Each row below is a small network's average activation on inputs in which a field has the value named, seen along a few directions.
Values that are neighbours, or in one group, have similar rows; names and order tell nothing.
In the rows, 500 means zero.
Random noise pushes rows far along 5 fixed directions. That doesn't count. These rows show it; they differ only by the noise:
[520 561 493 570 490 302 413 575 508 490 414 560 556 437 516 582 500 630
 528 355 511]
[533 527 428 652 567 375 526 520 552 492 450 702 584 326 479 699 498 571
 604 420 620]
[446 437 552 407 598 681 729 210 466 539 584 447 580 502 591 337 546 452
 571 620 449]
[266 485 765 359 653 314 398 778 754 484 425 715 442 384 685 416 601 553
 536 863 580]
[449 453 522 505 543 443 635 366 402 513 509 622 582 438 559 484 421 493
 594 469 429]
[594 595 465 578 546 506 571 339 523 505 489 432 630 414 470 625 566 625
 534 344 493]
[582 511 374 650 547 495 628 337 458 511 502 599 624 377 458 651 483 539
 608 351 564]


Sonel, 18 values:
t8: [547 710 652 532 473 370 354 638 515 488 490 573 566 431 495 685 491 627
 395 418 313]
t17: [393 420 582 295 525 614 595 383 686 503 589 502 452 457 547 417 467 450
 460 792 409]
t13: [508 332 428 587 558 407 662 547 238 485 572 666 426 413 420 528 299 296
 596 451 407]
t1: [484 450 616 365 493 630 474 434 400 574 514 272 424 680 514 378 580 410
 428 485 431]
t4: [469 524 484 546 480 619 519 505 463 488 496 581 469 493 473 604 479 492
 507 499 536]
t18: [554 324 327 483 439 497 468 639 468 563 512 524 462 539 565 422 359 361
 448 536 543]
t6: [277 492 827 356 392 210 467 671 148 455 479 867 508 543 646 479  81 482
 558 430  20]
t2: [420 463 597 399 433 447 589 504 612 477 484 587 477 392 477 546 424 508
 497 607 456]
t7: [516 510 640 466 559 527 585 428 442 471 576 340 461 460 467 534 554 392
 483 456 305]
t11: [527 508 468 578 409 346 492 517 510 484 463 553 435 478 390 587 429 605
 522 384 528]
t16: [369 457 542 493 553 392 405 821 560 447 417 680 375 482 462 604 517 396
 564 580 648]
t14: [502 269 178 468 454 645 732 366 334 535 585 626 468 599 452 335 215 212
 585 631 546]
t3: [353 571 840 427 528 350 698 216 446 450 562 485 679 388 533 670 345 619
 486 458  59]
t12: [430 637 609 439 468 595 542 390 389 491 511 391 518 516 481 660 472 506
 471 334 300]
t10: [573 539 371 676 433 396 411 550 402 466 460 743 577 461 456 591 436 525
 535 336 503]
t15: [445 688 754 518 742 515 637 386 722 461 545 618 609 310 525 666 553 565
 544 694 439]
t9: [486 439 443 522 480 499 551 424 426 491 480 537 536 543 566 391 488 487
 556 511 561]
t5: [678 627 502 547 569 485 386 575 608 476 465 249 525 454 339 688 607 592
 277 422 530]
The values of Sonel form a ring.
Which values are neighbours of t15? Give them in the order they are listed. -> t10, t9
Which values are neighbours of t2? Give them in the order they are listed. -> t17, t11
Which values are neighbours of t13? Give them in the order they are listed. -> t7, t5
Which values are neighbours of t6? Give them in the order they are listed. -> t8, t4
